These are the activations of a small neural network, seen along a few directions. Each row is one input.
Each table varies a few parts of the input and shows all the possible inputs, shuffled.
Descriptions start from the smaller parts, as in this example, which fits no table here: values(3) and (point or ring(11) or (line(6) and ring(8))).
Shared parts are said once, and a part with two or three values counts as separate values.

A family of inputs:
x1: [-27 -10 14 6 5 6 11 14 -13 -5 22 -8 -5 -12 13]
x2: [5 -18 -3 18 4 20 -25 8 2 -7 8 -30 19 15 7]
x3: [-9 3 10 15 -1 6 15 8 -19 -8 27 2 -18 -7 10]
x4: [-13 8 16 -7 5 -14 2 24 4 1 16 -22 1 -17 12]
x5: [12 33 6 -12 -6 -7 8 15 -7 11 20 3 -19 1 6]
x6: [24 11 -16 -5 0 30 -28 5 -10 0 6 14 18 26 -1]
x7: [21 6 -27 -16 13 -28 7 -33 22 32 -26 38 -5 -19 -27]
x8: [-9 -16 -3 -3 -18 -28 16 -30 4 -29 -31 6 -24 -6 -11]
x9: [-5 -19 1 11 9 26 -21 17 1 -3 -5 -29 34 16 -2]
x10: [-23 -28 6 -7 -9 -26 14 -25 13 -26 -38 -5 -15 -8 -12]
x11: [3 -19 8 23 -7 21 -1 4 -19 -13 24 4 -5 4 12]
x12: [13 -14 -17 11 3 -44 2 -30 19 22 -28 8 -14 -30 -8]
x13: [-24 -29 19 10 7 28 1 11 -17 -3 6 -9 21 5 1]
x14: [-33 -29 13 -10 -4 -19 17 -15 17 -22 -49 -1 0 -4 -22]
x15: [-39 -7 18 1 11 13 15 17 -14 0 10 -8 8 -9 5]
x16: [16 15 -9 8 -10 -9 -19 15 10 -1 16 -22 10 9 16]
x17: [18 -5 -9 26 -7 17 -26 5 -3 -10 14 -16 6 18 8]
x18: [-1 4 -7 -30 -7 -11 18 -36 6 -21 -30 36 -14 7 -30]
x19: [23 30 -15 -5 -14 3 -18 9 7 10 13 -8 2 19 12]
x20: [26 8 -15 13 -13 29 -27 2 -6 0 11 0 0 25 5]
x21: [8 37 4 -28 8 -5 8 17 -10 11 15 18 -3 4 4]
x22: [2 8 -2 4 2 -2 -17 15 17 -1 9 -37 21 4 14]
x23: [-13 -28 14 17 3 23 -2 4 -15 -8 18 -9 5 3 10]
x24: [13 -6 4 10 -12 32 0 0 -22 -4 21 18 -11 11 8]
x25: [-1 -26 -10 8 15 -40 3 -24 29 23 -36 -3 -3 -33 -9]
x26: [2 18 11 0 -4 -18 4 21 -3 0 23 -10 -10 -11 11]
x27: [21 37 -14 -19 1 8 -17 9 4 8 7 8 18 22 6]
x28: [0 -3 -9 -17 -21 -15 17 -34 5 -21 -29 21 -30 2 -18]
x29: [-10 -28 -6 5 20 -33 7 -13 34 26 -47 0 11 -31 -18]
x30: [-8 7 2 -2 8 5 -12 22 16 1 -3 -35 35 4 5]
x31: [-24 10 21 -11 11 -5 7 28 4 4 4 -22 14 -15 4]
x32: [-2 24 6 -11 10 17 19 4 -27 3 19 29 -8 9 1]
x33: [21 0 -25 -4 -1 -34 4 -34 20 32 -25 23 -20 -22 -15]
x34: [11 5 6 -2 3 37 0 -4 -27 -3 15 31 3 16 -2]
x35: [1 16 6 3 -4 16 18 5 -23 2 24 16 -23 3 7]
Question: What do these inputs look like to the network?
Answer: line(5) and (values(2) or ring(5))
Question: The inputs of x12 and x25 match in every part but the line(5) part. If x17 is changed in the same way as x12 into x25, which row does it become?
Answer: x2
Question: Which other rows agree with x24 in the line(5) part? List them by row number.
Answer: x5, x19, x20, x28, x33, x35
Question: Which other rows does x21 become when the line(5) part takes its other values? List them by row number.
Answer: x4, x5, x26, x31
Question: A walk changes only the ring(5) part. It starts at x9 and steps to x13. List the rest of the walk in order.
Answer: x15, x31, x30

A family of inputs:
x36: [51 26 -26 4 2 5 -24 -3 2 32 14 19 -1 8 2]
x37: [33 53 -9 -21 0 -4 -20 29 4 19 25 -3 13 13 15]
x38: [-36 -27 25 4 9 -34 37 -9 -1 -7 -19 4 -23 -38 -9]
x39: [0 -30 -13 4 -5 -23 -8 -31 24 -8 -39 -8 0 -7 -15]
x40: [-10 16 12 -10 -10 4 37 -10 -31 -3 26 39 -44 -9 4]
x41: [36 19 -21 0 -17 12 -8 -22 -6 -5 -2 30 -17 24 -8]
x42: [8 -17 -22 14 12 -25 -16 -14 33 28 -26 -17 18 -19 -4]
x43: [1 18 -3 -23 -11 18 19 -19 -23 -15 -3 45 -22 20 -13]
x44: [-36 -38 30 26 0 37 -12 43 -12 -15 16 -52 30 8 19]
x45: [-11 -1 22 21 4 57 -14 41 -38 -26 61 -24 23 26 29]
x46: [-8 13 -7 -7 11 -30 -12 18 36 17 -14 -40 25 -14 3]
x47: [-26 -30 11 -12 4 -18 20 -23 11 -18 -40 7 -2 -13 -23]
Question: What do these inputs look like to the network?
Answer: values(2) and (point or line(5))
Question: The inputs of x40 and x38 match in every part but the values(2) part. If x41 is changed in the same way as x40 into x38, which row does it become?
Answer: x39
Question: Which other rows does x45 become when the values(2) part takes its other values? List them by row number.
Answer: x44

A family of inputs:
x48: [-5 5 -9 -16 2 -37 -7 4 39 30 -44 -24 12 -18 -11]
x49: [7 -6 20 12 29 15 -16 36 -5 9 26 -17 36 -7 8]
x50: [21 35 -21 -32 -8 -32 2 -13 25 35 -33 19 -11 -5 -16]
x51: [-27 0 8 -6 -6 46 -17 28 -6 -29 23 -40 40 36 15]
x52: [33 26 6 -3 17 20 -11 20 -20 13 35 25 8 7 1]
x53: [13 -25 -17 6 -5 -9 8 -58 3 -13 -31 41 -23 -2 -25]
x54: [33 25 -3 -5 -9 37 -26 20 -25 -11 18 14 11 43 7]
x55: [-38 -37 15 -5 17 -29 26 -21 8 -30 -29 -2 2 -23 -19]
x56: [23 26 5 -4 -25 -17 1 4 -10 -20 30 0 -36 3 14]
x57: [6 -7 10 10 1 30 -31 36 -8 -14 10 -27 41 28 12]
x58: [-20 -11 25 5 -19 38 32 9 -43 5 16 30 -37 1 4]
x59: [-6 -5 19 10 -16 -24 -8 20 6 -23 20 -44 -9 -9 23]
x60: [18 33 -14 20 -5 7 3 2 -11 5 27 7 -20 8 11]
x61: [24 20 -23 5 11 10 -10 -7 -12 32 43 20 -2 -4 17]
x62: [-14 -54 -6 20 4 -14 -2 -38 19 -18 -42 -4 2 -14 -23]
x63: [-10 -6 3 -19 5 -24 35 -42 -7 -27 -18 43 -24 -13 -21]
x64: [-10 3 0 35 6 1 -4 18 5 1 17 -36 8 -5 17]
x65: [36 -5 -31 -1 -14 -16 -9 -40 22 22 -40 24 -18 4 -19]
x66: [-1 -10 -10 20 21 5 -17 10 4 29 32 -23 25 -19 24]
x67: [-47 -42 38 19 -8 29 24 28 -29 4 6 -14 -10 -9 10]
x68: [-10 31 1 -39 6 -33 33 -12 8 6 -18 34 -17 -16 -15]
x69: [1 35 -6 -21 -16 57 -11 12 -23 -27 31 3 10 50 9]
x70: [10 -33 -21 13 -6 -21 -18 -22 38 17 -51 -18 6 -10 -15]
x71: [-38 2 13 -25 19 -38 23 5 21 2 -29 -11 7 -25 -11]
Question: What do these inputs look like to the network?
Answer: values(2) and (point or ring(5) or line(6))
Question: The inputs of x70 and x65 match in every part but the values(2) part. If x57 is changed in the same way as x70 into x65, which row does it become?
Answer: x54
